x =   0.5    8.1    6.3   -1.2  -21.0  -14.4  -12.2   19.2    6.1
x[0] = 0.5
x[1] = 8.1
x[5] = -14.4
x[6] = -12.2
x[7] = 19.2
x[3] = -1.2

W =
 0.85   1.72   2.81   0.83   0.47   0.72   0.17   3.77   1.71
 0.47   1.96   4.98   0.79   1.21  -3.34  -1.83   2.28   2.98
 2.12   2.66   2.58  -0.54  -0.01  -0.61   0.20   0.52   0.28
 0.71   0.05  -0.93   2.37   1.83  -1.50  -1.83   2.50   1.50
 0.32  -0.43  -3.50  -2.67  -2.43   2.05   2.91  -0.95  -2.40
-2.93  -2.73   0.77   0.82   0.68  -2.02  -1.12   0.65   0.71
-1.13  -1.54   0.48   1.61   1.93  -0.72  -0.75   2.49   2.69
W[0][0]	0.85
W[4][0]	0.32
W[2][1]	2.66
W[4][4]	-2.43
W[1][5]	-3.34
W[:, 1]	[1.72, 1.96, 2.66, 0.05, -0.43, -2.73, -1.54]
W[3][4]	1.83
W[6][0]	-1.13
W[3][6]	-1.83
W[1]	[0.47, 1.96, 4.98, 0.79, 1.21, -3.34, -1.83, 2.28, 2.98]
W[5][1]	-2.73
W[3]	[0.71, 0.05, -0.93, 2.37, 1.83, -1.50, -1.83, 2.50, 1.50]
W[0][2]	2.81
W[6]	[-1.13, -1.54, 0.48, 1.61, 1.93, -0.72, -0.75, 2.49, 2.69]
W[6][5]	-0.72
W[2][8]	0.28
W[6][2]	0.48
W[6][4]	1.93
W[:, 7]	[3.77, 2.28, 0.52, 2.50, -0.95, 0.65, 2.49]
W[2][4]	-0.01
W[0][1]	1.72
W[0][6]	0.17
W[:, 0]	[0.85, 0.47, 2.12, 0.71, 0.32, -2.93, -1.13]
W[1][4]	1.21
W[3][5]	-1.50
W[5]	[-2.93, -2.73, 0.77, 0.82, 0.68, -2.02, -1.12, 0.65, 0.71]
W[4][7]	-0.95
W[1][1]	1.96
W[2]	[2.12, 2.66, 2.58, -0.54, -0.01, -0.61, 0.20, 0.52, 0.28]
W[3][2]	-0.93

M =
[[4.82 3.42 2.49 2.66]
 [5.73 5.17 4.52 3.27]]
M[0, 0]: 4.82
M[1, 1]: 5.17
M[:, 0]: [4.82, 5.73]
M[:, 3]: [2.66, 3.27]
M[:, 1]: [3.42, 5.17]
M[:, 2]: [2.49, 4.52]

grid =
53,40,41,30,40,36,42
23,27,46,35,32,38,35
58,45,30,35,35,35,38
34,44,32,36,38,31,35
20,41,39,39,34,39,43
65,36,31,33,35,34,26
44,39,38,32,39,35,26
48,35,50,34,38,39,29
60,36,51,38,38,39,27
47,31,27,30,37,36,27
29,32,41,34,38,32,30
41,35,41,37,40,35,33
75,30,51,40,37,35,29
17,37,35,35,30,36,42
grid[0][-7]: 53
grid[-2][-1]: 29
grid[11][-2]: 35
grid[:, 1]: [40, 27, 45, 44, 41, 36, 39, 35, 36, 31, 32, 35, 30, 37]
grid[6][2]: 38
grid[-10][1]: 41
grid[-4]: [29, 32, 41, 34, 38, 32, 30]
grid[-7][1]: 35
grid[5][3]: 33
grid[:, 5]: [36, 38, 35, 31, 39, 34, 35, 39, 39, 36, 32, 35, 35, 36]
grid[-14][-5]: 41
grid[-14][4]: 40
grid[-1][2]: 35
grid[-14][6]: 42
grid[:, -5]: [41, 46, 30, 32, 39, 31, 38, 50, 51, 27, 41, 41, 51, 35]
grid[:, 6]: [42, 35, 38, 35, 43, 26, 26, 29, 27, 27, 30, 33, 29, 42]
grid[:, 0]: [53, 23, 58, 34, 20, 65, 44, 48, 60, 47, 29, 41, 75, 17]
grid[-4][-5]: 41
grid[-12][0]: 58
grid[-13][3]: 35
grid[-5][-3]: 37
grid[-13][0]: 23
grid[-8]: [44, 39, 38, 32, 39, 35, 26]
grid[13][-2]: 36
grid[-12]: [58, 45, 30, 35, 35, 35, 38]
grid[0]: [53, 40, 41, 30, 40, 36, 42]
grid[2][5]: 35
grid[5]: [65, 36, 31, 33, 35, 34, 26]

data = [0.24 4.97 0.39 0.15 1.37]
data[0] => 0.24
data[4] => 1.37
data[1] => 4.97
